Each row below holds a small network's activations on one input, seen along a few directions.
Each table varies a few parts of the input and shows all the possible inputs, shuffled.
A made-up example of a description, with smaller parts first: ring(8) and (point or (values(2) and line(4)) or ring(11)).
Shared parts are said once, and a part with two or three values counts as separate values.
In the rows, 128 means zero.

Other details of the inputs shift rows strongly along two fixed directions, in all tables alike. That doesn't count.

Rows:
x1: [115 130 167 108  70 106 130  99 107 120  82  99]
x2: [107 128 141 112 113 112 143 133 132 125 118 108]
x3: [140 128 131 127 111 132 141 155  83 116 125 108]
x4: [155 131 109  99 131 133 167 125 162 128 151 143]
x5: [144 138 115 132 121 123 148 119 184 151 138 154]
x6: [131 133 144 128 108 146 129 116  80 123  90  86]
x7: [106 131 163 135 102 117 110 147  79 116  96 103]
x8: [154 128 110 106 133 133 161 126 155 125 151 152]
x9: [165 151  97 121 138 111 159 139 147 141 161 132]
x10: [ 59 106 172 121 212 139  29 106 146 100 142 185]
x11: [123 129 150 121 111 113 129 115 136 124 116 143]
x12: [138 130 117 138 129 111 165 156 150 134 151 157]
x13: [ 68 112 167 114 194 136  49 106 149 105 136 169]
x14: [149 122 112 117 154 135 142 129 152 121 162 175]
x15: [155 127  78 135 121 136 159 132 162 148 147 116]
x16: [137 133  96 147 120 121 148 138 179 158 137 126]
x17: [127 140 145 152 124 133 129 134 113 137 102 124]
x18: [135 128 135 146 146 152 116 129  93 122 119 131]
x19: [134 138 128 121 133 110 112 118 106 124 135 115]
x20: [ 72 120 164 152 214 157  42 126 122 116 125 163]
x21: [157 146 120 167 133 132 161 155 138 149 128 157]
x22: [102 123 142 138  76 112 105 103 111 138  80  75]
x23: [151 121 103 123 135 125 169 151 133 124 162 149]
x24: [159 151  99 114 142 114 156 137 153 141 160 124]
x25: [118 123 147 118 114 134 116 142  69 108 112  94]
x26: [157 125 102 119 118 121 182 150 130 127 154 135]
x27: [156 130 108 103 132 132 166 126 160 128 152 148]
x28: [133 133 117 127 130 113 169 154 160 136 149 144]
x29: [172 137 106 159 143 148 162 151 119 137 143 154]
x30: [153 148  99 117 162 118 142 138 156 138 168 138]
x31: [116 123 131 116 160 147 112 154 108 112 143 121]
x32: [104 136 158 122 104 121 122 146  97 120  97  89]
x33: [142 122 103 111 145 130 165 148 145 125 163 140]
x34: [119 136 144 137 123 122 128 161 109 124 120 123]
x35: [ 54 104 161 133 227 150   5  94 164 112 148 190]
x36: [ 72 110 149 109 219 163  48 143 113  96 152 135]
x37: [128 117 139 122  97 129 105  86 102 119 106 119]
x38: [116 113 138 106 157 138 101 109 129 108 141 153]
x39: [136 131 118 133 129 111 165 155 152 134 149 152]
x40: [142 131  96 160 120 118 145 141 171 157 141 140]
x41: [119 130 158 127  60 109 118  86 110 133  77  99]
x42: [ 48 104 162 120 217 137  41 126 138 100 148 161]
x43: [119 131 157 123  61 110 120  86 114 134  77  96]
x44: [108 127 152 110 131 121 116 112 148 122 120 139]
x45: [128 118 126 122 128 137 106  95 129 123 128 138]
x46: [122 134 144 145 120 120 126 162 102 124 121 130]
x47: [127 143 142 145 122 135 137 134 121 140 101 116]
x48: [148 130  95 167 115 115 147 143 163 156 140 147]
x49: [145 122 102 115 142 128 167 149 140 125 163 142]
x50: [142 144 120 140 135 123 159 179 143 137 145 143]
x51: [118 124 138 151  58 105 119 107  99 140  78  81]
x52: [ 72 107 149 116 224 163  42 145 108  95 156 145]
x53: [122 127 153 137  77 111 113  92 115 133  89 121]
x54: [170 139 106 151 140 150 167 149 124 138 139 144]
x55: [158 127 100 125 131 138 146 115 162 137 152 156]
x56: [130 115 124 141  63 119 119 101  78 128  89  74]
x57: [121 133 139 121 101 120 124  99 153 140 108 121]
x58: [129 129 131 137 158 158 117 129 109 123 124 126]
x59: [131 121 103 105 165 137 155 147 157 123 169 142]
x60: [153 124  80 142 129 136 149 134 159 146 152 128]
x61: [120 117 124 125  72 126 116  98  93 128  89  61]
x62: [119 120 139 107 100 134 107  82 114 120 102 102]
x63: [128 120 125 114 126 139 111  94 136 125 127 129]
x64: [116 120 142 102  98 134 104  79 112 120  98  93]
x65: [133 139 127 118 135 112 113 118 111 124 135 112]
x66: [109 137 158 125  97 118 124 146  91 121  95  91]
x67: [146 141 123 113 119 117 170 131 179 140 138 149]
x68: [158 136 106 148 165 157 151 149 136 136 149 153]
x69: [129 127  97 156 149 127 127 141 183 154 151 151]
x70: [157 127 110 109 130 131 162 127 152 126 152 154]
x71: [133 116 107 142 104 129 120 115 115 133 121 104]
x72: [126 135 143 120 114 106 101 107  80 117 114  98]
x73: [157 145 122 171 131 131 159 156 133 148 127 159]
x74: [108 129 158 110  63 100 148 119  94 121  83  74]
x75: [125 141 144 148 126 135 130 134 118 137 102 121]
x76: [155 128 100 108 118 123 188 148 141 130 153 123]
x77: [132 125 150 125  81 124 131 141  48 109  97  84]
x78: [123 113 107 139 124 136 108 114 124 130 127 109]
Description of these inputs: line(6) and (point or (values(2) and ring(6))).
The inputs of x17 and x75 match in every part but the line(6) part. If x60 is changed in the same way as x17 into x75, which row does it become?
> x61
Which other rows does x4 become when the values(2) part takes its other values? List them by row number.
> x67
Which other rows does x42 become when the values(2) part takes its other values? List them by row number.
> x49
Start at x42 and move only the ring(6) part, one step at a time. The first step leads to x13. Which rows follow, in order?
> x41, x40, x20, x34
List by row number the other rows that have the line(6) part in common with x35.
> x3, x7, x11, x18, x19, x21, x26, x38, x39, x45, x51, x71
List by row number the other rows that have the line(6) part in common with x29.
> x10, x12, x14, x23, x37, x46, x48, x53, x56, x72, x73, x77
Which other rows does x68 become when the ring(6) part takes its other values? List them by row number.
> x8, x33, x52, x60, x63

Rows:
x79: [129 132 144 128 102 125 142 132 116 126 105 120]
x80: [162 131  88 137 140 132 167 155 146 140 165 144]
x81: [139 141 141 124  95 109 131 130 110 127 115 118]
x82: [139 132 136 132  90 122 140 107 122 137 105 118]
x83: [131 133 137 117  99 109 146 111 125 131 111 110]
x84: [105 120 133 122 143 131 109 136 111 119 131 114]
x85: [141 137 133 127  86 105 135 133 111 129 117 110]
x86: [138 126 124 140  93 127 136 125 113 135 106 108]
x87: [115 114 132 110 141 141 101 115 119 111 132 125]
x88: [119 127 132 143 143 141 102 121 126 129 116 129]
x89: [146 137  98 141 156 122 132 157 169 144 170 160]
x90: [116 122 135 121 147 126 103 102 132 123 130 136]
x91: [160 132  91 150 137 130 166 158 148 145 158 149]
x92: [128 128 130 136  94 123 141 135 120 135 105 105]
x93: [100 117 142 132 156 132 100 141 117 115 133 135]
x94: [134 135 142 129  97 117 154 140 100 124 108 113]
x95: [115 123 129 119 158 148  95 113 128 119 132 125]
x96: [160 135 104 137 128 129 164 134 169 144 152 170]
x97: [162 133  99 126 135 120 167 131 166 138 159 163]
x98: [ 99 124 148 128 150 134  97 114 142 127 124 142]
x99: [131 138 133 140 106 121 144 138 107 133 107 103]
x100: [128 127 137 132  95 122 141 135 117 128 106 112]
x101: [137 134 138 116  98 119 157 137  99 121 115 108]
x102: [102 112 140 135 158 143  81 122 124 115 128 143]
x103: [105 121 133 136 146 131 108 141 118 124 129 124]
x104: [142 135 135 138 102 124 145 128  97 131 108 112]
x105: [119 127 131 130 146 137 107 123 106 121 127 117]
x106: [137 126 130 136  99 122 141 133  97 124 115 112]
x107: [103 120 143 112 152 121 103 112 137 115 133 141]
x108: [169 138  99 123 139 139 170 139 159 140 157 150]
x109: [127 136 134 134  95 121 139 116 132 139 104 110]
x110: [133 131 138 104 103 128 146 125 116 120 115 111]
x111: [142 129 132 108 103 132 141 116 110 120 117 114]
x112: [102 125 138 113 157 144  94 119 130 118 126 117]
x113: [142 128  96 120 159 140 149 151 173 137 168 150]
x114: [120 125 141 137 145 140 105 121 123 127 118 137]
x115: [123 125 139 133 140 133 117 130 106 118 126 137]
x116: [144 123  90 133 159 127 139 131 175 141 170 162]
x117: [142 133 122 127  92 113 143 103 121 135 110 103]
x118: [111 133 146 129 157 125  84 127 127 124 134 140]
x119: [101 117 141 126 135 129 102 119 139 123 126 137]
x120: [142 131 136 133  95 127 142 124 109 128 104 121]
x121: [125 123 132 115  98 107 139 116 125 124 118 111]
x122: [154 133 100 129 139 126 174 165 150 134 164 148]
x123: [145 132 132 120 100 124 151 128  94 120 117 112]
x124: [110 128 143 121 156 134 112 134 114 118 131 127]
x125: [108 125 143 109 157 142 104 121 131 118 130 128]
x126: [105 127 139 139 153 140  99 130 134 128 118 129]
x127: [102 126 148 134 166 136 100 136 118 120 129 138]
x128: [141 125 119 115  95 130 140 117 113 128 117  98]
x129: [117 128 134 143 144 136 104 126 108 125 120 122]
x130: [121 128 129 139 129 134 110 108 138 135 120 130]
x131: [162 131  94 133 141 131 169 156 144 133 166 152]
x132: [107 128 135 126 159 136 106 134 118 120 131 121]
x133: [131 135 143 133 103 125 142 131 118 134 102 114]
x134: [ 82 113 147 124 222 156  51 122 122 106 154 159]
x135: [139 123 125 120  88 109 142 107 118 126 117 111]
x136: [131 125 131 107  99 126 144 127 117 120 118 104]
x137: [137 125 130 131  80 119 141 111 120 132 109 116]
x138: [138 132 113 132 153 131 149 143 180 139 158 176]
x139: [103 114 133 134 136 135  89 107 133 128 124 132]
x140: [146 129  93 129 140 116 160 141 177 144 162 149]
x141: [110 122 133 130 112 124 117 118 135 133 116 119]
x142: [103 125 136 122 144 121 102 108 136 124 123 121]
x143: [163 151  99 144 135 118 154 154 164 150 156 149]
The inputs of x101 and x122 match in every part but one. If x111 is changed in the same way as x101 into x122, which row does it become?
> x87
The inputs of x103 and x99 match in every part but one. If x128 is changed in the same way as x103 into x99, which row does it become?
> x95
What do these inputs look like to the network?
> ring(5) and (point or (values(2) and ring(6)))
Start at x82 and move only the ring(6) part, one step at a time. The first step leads to x114. Which rows follow, in order?
> x104, x134, x108, x90
Which other rows does x121 become when the values(2) part takes its other values? List them by row number.
> x135
